These are the activations of a small neural network, seen along a few directions. Each row is one input.
Each table varies a few parts of the input and shows all the possible inputs, shuffled.
A made-up example of a description, with smaller parts first: one of 2 separate values, together with either a single point or one of 11 places around a ring or (one of 6 places along a line, together with one of 8 places around a ring).
Shared parts are said once, and a part with two or three values counts as separate values.

Other details of the inputs vary at random and push rows far along two fixed directions, the same in every table; ignore that.

Table:
row 1: [  3 -15   4  16 -10   4  14  19  10 -34   9]
row 2: [ 11 -10 -15 -23  -3   9  21  -2   3  -1 -19]
row 3: [ 25 -17   5  -3   5   0  36   8  19 -20  -1]
row 4: [-26  14  -7   2  -5  16  11  27 -10  14  -9]
row 5: [ 53  -8 -14  27  50 -23 -55 -47  -5  20  18]
row 6: [ 59 -37 -17  35   8 -29 -30 -25  42 -20  16]
row 7: [  4  26  -4 -40  39  21 -28 -11 -60  49 -11]
row 8: [ 33  -8 -22  43  38 -23 -53 -37 -11   2  17]
row 9: [ -1  -6   6  12  -7   7   5  10  11 -37  21]
row 10: [ -1  -3   2 -39 -47  19  42  14  40 -54   5]
row 11: [-42  20  69 -18 -61   9  57   2  22 -59  17]
row 12: [-55  32  -1 -50  52  45  20  38 -75  87 -59]
row 13: [  7  -1 -28  31 -26 -22 -17  -8  40 -26  20]
row 14: [ 58 -27 -15  30   8 -29 -39 -31  42 -24  30]
row 15: [-16  -2  45  18   0   0 -24 -11 -27  40 -10]
row 16: [-47  33   6 -60 -51  12  59  25  32 -66  20]
row 17: [ 22 -38   3  56   4 -46 -33 -40 -12  47  -5]
row 18: [ 11 -36  22  48 -37 -35 -17 -26  27  -6   9]
row 19: [-20  32  -8  -4   2   4   1   4 -15   5   6]
row 20: [-19   5  18 -11  12  21  45  43 -35  -4 -14]
row 21: [ 14 -12 -44  18  18 -26 -51 -17  12  30 -18]
row 22: [-42  22   7 -17 -32  22  69  40   9 -23 -14]
row 23: [-16   9 -17 -22 -19  -7  -2   7  29 -17   5]
row 24: [-16  26   5 -52  61  49 -30  16 -90  96 -31]
Description of these inputs: one of 4 places along a line, together with either a single point or one of 5 places around a ring.
Question: Changing only the place on the line of 4 turns row 14 into row 3. The same change can be made to row 9. Which row results?
Answer: row 20
Question: A walk changes only the place on the ring of 5. It starts at row 8 and steps to row 19. List the rest of the walk in order.
Answer: row 16, row 7, row 5
Question: A walk changes only the place on the ring of 5. It starts at row 6 and steps to row 1. List the rest of the walk in order.
Answer: row 4, row 21, row 10
Question: Change only the place on the line of 4 in row 11. List by row number the other rows that result.
Answer: row 15, row 17, row 18

Table:
row 25: [-19   7  35  -5 -16  -2  17  -3   6 -12   6]
row 26: [ -5  22 -21  -3  11  -5 -28 -14 -11  14   0]
row 27: [  6 -10  -9  21  11 -12  -8  -8 -24  27 -17]
row 28: [ 25  -2   4   7  23  -6 -36 -26 -19  26  10]
row 29: [-9  7 25  8 -2  1 27  7 -6 -9  1]
row 30: [  9   3  13  -6   7  11  20   5  -9 -11  13]
row 31: [-19  -3  11   5 -20  11  13  19  -6   2  -9]
row 32: [ 18 -11 -27  13  28 -15 -13 -12  -5  31 -18]
row 33: [-10   4  -2 -21 -11   0  10  -3  12   8  -7]
row 34: [  0  -2   3 -21  -6  19   9  22   8 -16  -1]
row 35: [-21  -2  28  12  -3  11   8  11  -2  -2   1]
row 36: [-18  -3  15 -10 -29  -4  15   1   0  -7  -2]
row 37: [-21  19 -10  -9  -8  11   7  22   5 -16   7]
row 38: [ 30 -11 -20   2  35  -6 -22 -11 -14  18 -11]
row 39: [ -9   1  -6  -7  -5  10   9  20  12   9 -10]
row 40: [ 10  -7   7   9  24  11 -23   2 -20  22   6]
row 41: [-17  18 -15 -11   1   5  21  13  -2 -21   8]
row 42: [ 50 -30 -28  16 -39 -41 -25 -46  76 -64  24]
Question: Changing only one part turns row 37 into row 26. The same change can be made to row 40. Which row results?
Answer: row 28
Question: What is each input in this table made of?
Answer: one of 3 separate values, together with either a single point or one of 5 places around a ring
Question: Change only the place on the ring of 5 in row 38. List by row number the other rows that result.
Answer: row 27, row 29, row 30, row 32
